Each row below holds a small network's activations on one input, seen along a few directions.
In each table, some parts of the input vary, and every possible input appears once, in random order.
Descriptions start from the smaller parts, as in this example, which fits no table here: one of 2 separate values, together with either a single point or one of 11 places along a line or (one of 5 places around a ring, together with one of 6 places along a line).
Shared parts are said once, and a part with two or three values counts as separate values.

Other details of the inputs shift rows strongly along two fixed directions, in all tables alike. That doesn't count.

Table:
x1: [  0  -2   1 -12   6  36  18  11  -3 -15 -14  -6  17   3  41]
x2: [ 23 -10 -13  -2   1  21  -7  16   5   7 -15   0 -12 -13  24]
x3: [-36  -7 -12 -12 -14  -5  11  -5  -1  18  14   3  18  29 -17]
x4: [ -9  12   0 -20  -2 -32 -13 -17   5   3  10   5  -2  27 -37]
x5: [-23   6  -2  -5 -26   9  21  -5   3  11  19  10  18  26 -30]
x6: [-31   3  -1 -10 -22   8  21  -6   0   8  20   4  26  30 -23]
x7: [-13  12   1  -3 -26   1   4 -15  13  16  19  10   5  18 -37]
x8: [-24 -20  15  77  36 -48  35  -8 -56   6 -11 -48  19 -61 -13]
x9: [-42   5   3   4 -25 -36 -22   0 -12 -39  57  14 -21  43  -3]
x10: [ 22   1  -6  -3  -8  30   1  13   9   2 -13   3  -7 -19  22]
x11: [ 21 -14  -9  -8   9  12 -12  16   8   0 -20  -1 -15 -11  22]
x12: [-32 -18 -15 -17   5 -23  -5 -10   1  16   8   5   9  31 -21]
x13: [ 18  -4  -8  -4  -4  30   4  17   6   2 -13   0  -6 -15  25]
x14: [  9 -13  -6 -28  38  -6 -10   0  -2 -13 -22  -4  -3   3  38]
x15: [ 30   4  -3  -1   0  22 -13   5  11   0 -13   0 -13 -15  19]
x16: [ -4  11  28  15  -3   1 -25  30 -20 -34  21  39 -28   6  65]
x17: [-23 -12 -17  -8 -13 -11  -2  -5   1  25  16   5   8  24 -26]
x18: [ 16 -10  -4 -24  30  -2 -13   4   1 -11 -19  -5  -6  -2  31]
x19: [-13  -6 -10  -7 -18 -20 -11  -4  10  19   9   9  -3  19 -36]
x20: [ 10  -8  -8  -9   2  29   4  15   2   0 -12  -3   2 -12  32]
x21: [-25 -16 -13 -14  -4 -19  -7  -6   4  19  11   5   5  25 -28]
x22: [ -1   4  31  79  27 -49  23 -10 -36  -6 -11 -42   4 -68 -34]
x23: [-14  20   9  -4 -22  11  15 -22  10   4  22  13  17  24 -36]
x24: [-10   3  -4  -8 -14 -18 -13 -11  11  13  11   7  -3  20 -40]
x25: [-11   5  33  82  14 -22  51  -9 -46  -7  -5 -39  23 -69 -24]
x26: [ 33  10   1   1   1  23 -12   4  16  -3 -11   1 -11 -15  17]
x27: [ 32  15   6 -18  22   1 -17   1  10 -19 -17  -1 -13  -7  17]
x28: [ 23  -6  -4 -19  21  -1 -14   9   3 -10 -21  -3 -14  -4  25]
x29: [ -9  19   5  -1 -25   1   6 -18  18  13  21  12   7  18 -38]
x30: [ 27   0  -3 -18  16  -2 -17   7   5 -11 -21  -1 -14  -8  22]
x31: [ 27  -5 -11  -1  -4  20 -11  13   8   6 -15   1 -12 -17  21]
x32: [ 28  23  16  -1   2  43  12  -8  16 -19  -5   7   6 -11  20]
Description of these inputs: either one of 2 separate values or (one of 5 places along a line, together with one of 6 places along a line).
Q: Start at x28 and move only the place on the line of 5, one step at a time. The first step leads to x11. Which rows follow, in order?
A: x2, x13, x5
Q: List by row number the other inputs of the same sort as x16.
A: x9
Q: Change only the place on the line of 6 in x6. List by row number the other rows that result.
A: x1, x5, x23, x25, x32

Table:
x33: [-53  10   2  15 -38 -42  14 -29  -1  31  45   9  20  39 -91]
x34: [ -1   0  -7 -25  -3  10 -15   5  10  -5   6  18  -7  24  19]
x35: [  2   2  -6 -27  -4   9 -16   4  12 -10   6  15  -8  24  16]
x36: [  5  -4   3  13  15  -8   7  -3  -8  -2 -12 -17   3 -20  -1]
x37: [  7   6  11  20   3   3  14   0  -9  -3  -6 -10   4 -22  -1]
x38: [  5   4  -7 -23 -11  28  -3   2  17   3   2  15   3  18  10]
x39: [ -5  -6   6  20   9 -12   3   7 -18  -9  -1  -9  -3 -16  13]
x40: [  8   7  -7 -24 -12  27  -3   0  19  -1   2  12   1  18   7]
x41: [ 10  -3   3  17  12 -10   2  -2  -6   2 -11 -13  -3 -24  -4]
x42: [  3   0  10  22   9 -15  -3   3 -13 -11   0  -6  -9 -18   7]
x43: [  8  -3   4  13  14 -10   6  -1  -9   1 -14 -14   1 -21  -3]
x44: [  1 -10  -1  15  12  -7   8   3 -11   4 -12 -16   3 -21   2]
x45: [  4   4  -5 -26  -5   7 -18   6  12  -7   5  18 -10  23  14]
x46: [  2  -7   3  14  16  -7   8  -1 -10   3 -13 -14   5 -20   2]
x47: [  4   1 -10 -22 -15  28  -3   6  16   4   2  14   1  17  10]
Q: What is each input in this table made of?
A: one of 3 separate values, together with one of 5 places along a line
Q: Change only the place on the line of 5 in x46. List by row number the other rows that result.
A: x36, x41, x43, x44

Table:
x48: [ -8  11  -2 -46 -15   7 -30   6  16 -23  25  40 -16  54  26]
x49: [-11   0 -12 -40  -4 -12 -15  -8  15   2   7  13  -2  38 -16]
x50: [-12  -5 -19 -34  -6   2  -6 -10  14  18   8  11   9  38 -13]
x51: [ 19  -1   2   3  19 -10 -13   3  -2 -10 -16 -13 -13 -21  14]
x52: [-35   2  15  40   9 -61  28 -28 -30  16  12 -22  21 -10 -66]
x53: [-39  -4  12  52 -11 -33  40 -17 -26  33  10 -21  32 -20 -67]
x54: [ -5   4 -10 -36 -24  11 -35  12  19 -11  27  41 -25  47  23]
x55: [ 36 -13   9  26  33   5 -11  24 -16 -29 -28 -16 -25 -52  56]
x56: [ 10  10 -11 -51 -17  39  -5  -4  38  11  -1  27   7  38  -4]
x57: [-16 -11 -19 -30 -12 -10 -13   3  10  16   5  10  -1  31 -12]
x58: [ 48  11  17  22  21  48  28  10  -4 -23 -37 -25   5 -61  43]
x59: [-28   5  13  47   4 -61  19 -26 -25  21  14 -23  15 -15 -69]
x60: [ -2   2 -13 -21 -27  22  -2  -7  29  26   8  20   6  24 -28]
x61: [ 13  -3 -26 -47 -16  22 -24   1  33  19   2  26 -10  36  -1]
x62: [-25  17  21  57 -20 -29  40 -28 -17  19  19 -25  27 -22 -75]
x63: [  7  -7 -26 -50 -14  12 -32   5  32   9   4  24 -17  38   3]
x64: [ 39   1   9  25  22  53  29  12  -8 -17 -35 -29  10 -61  49]
x65: [-36   4  11  54 -23 -22  49 -17 -26  27  16 -25  34 -21 -68]
x66: [ 37  -6  10  22  33  42  21  12  -7 -12 -41 -26   7 -60  51]
x67: [-28  10  21  54  -7 -40  32 -27 -17  24  13 -21  24 -20 -74]
x68: [ 50   3   9  34  11  51  22  15  -2 -12 -35 -24  -3 -70  41]
x69: [ -2  14  -3 -39 -20   7 -39   7  20 -17  27  39 -23  50  22]
x70: [-14   2  -4 -29  -4 -17 -18  -3   6  -9  15  18  -5  41  -9]
x71: [-16   2 -10 -43 -15  12 -27   8  15 -17  26  36 -11  55  33]
x72: [ 39  -2  15  22  37   2 -16  19 -16 -35 -29 -18 -24 -48  56]
x73: [-59  -2  21  57  -9 -68  18  -7 -45   1  38  -8   8  -1 -40]
x74: [-23  -8 -13 -30  -6 -11 -18  -2   8  -2  18  16  -2  46  -2]
x75: [ 27 -15   8  21  34   7  -5  29 -22 -26 -31 -19 -17 -46  63]
x76: [  5  -6 -27 -52 -16  23 -18   6  26  22  -1  24  -2  40   6]
x77: [ 29 -16   2  12  44   9   0  14 -16 -23 -38 -30  -9 -49  59]
Q: What is each input in this table made of?
A: one of 5 places around a ring, together with one of 6 places along a line
Q: The inputs of x63 and x49 match in every part but the place on the ring of 5. If x60 is changed in the same way as x63 into x49, which row does it become?
A: x56
Q: Change only the place on the line of 6 in x64. List by row number the other rows that result.
A: x50, x66, x71, x74, x77

Table:
x78: [-28   5 -23 -48 -39 -11 -22 -18  33  24  36  32   0  74 -53]
x79: [ 14   2   1  -1   3   3  -5   1   5   6 -10   2  -5  -9   0]
x80: [ 3 -1 -3  3 -6 20 11  4  2  3 -4 -4  6 -8  8]
x81: [-4 -5  2  2  2  2 -4  9 -7 -6  2  5 -4  1 20]
x82: [ 0 -7 -6 -4  3  1 -3  8 -3 -5 -4 -4 -3 -2 12]
x83: [ 8  6  4  1 -2 20 11 -1  3 -3 -5 -3  8 -7  5]
x84: [  9   2   2  -5   9   4   1  -1   3   4 -12   0   3  -4   4]
x85: [  5  -6  -5  -4   5   5   1   4   0  11 -11   0   3  -4   6]
x86: [  0   3   7   0   6   1  -3   3  -5 -13   2   6  -3   1  18]
x87: [ 13   7   3   6  -7  18   5   1   7  -1  -3  -1  -1 -11   2]
x88: [ 6 -2 -2 -6 10  2 -2 -2  2 -6 -7 -5 -1 -2  8]
x89: [ 10   1   0  -1   1  -1  -9   5   1  -9  -2  -2 -11  -5   7]
x90: [  5   0   1  -6   7   0  -2   2  -1 -11  -4  -4  -3  -1  11]
x91: [-42   4  27  67  -1 -67  22 -18 -40   6  27 -18  11 -20 -57]
x92: [ 2 -9 -8 -4  7  3 -2  3  0  1 -6 -6 -1 -3  9]
Q: The inputs of x80 and x87 match in every part but one. If x81 is changed in the same way as x80 into x87, which row does it become?
A: x91
Q: What is each input in this table made of?
A: one of 3 separate values, together with either a single point or one of 4 places along a line
Q: Start at x86 and move only the place on the line of 4, one step at a time. The first step leads to x90. Which rows follow, in order?
A: x88, x84
Q: Start at x81 and move only the place on the line of 4, one step at a time. The first step leads to x82. Which rows follow, in order?
A: x92, x85
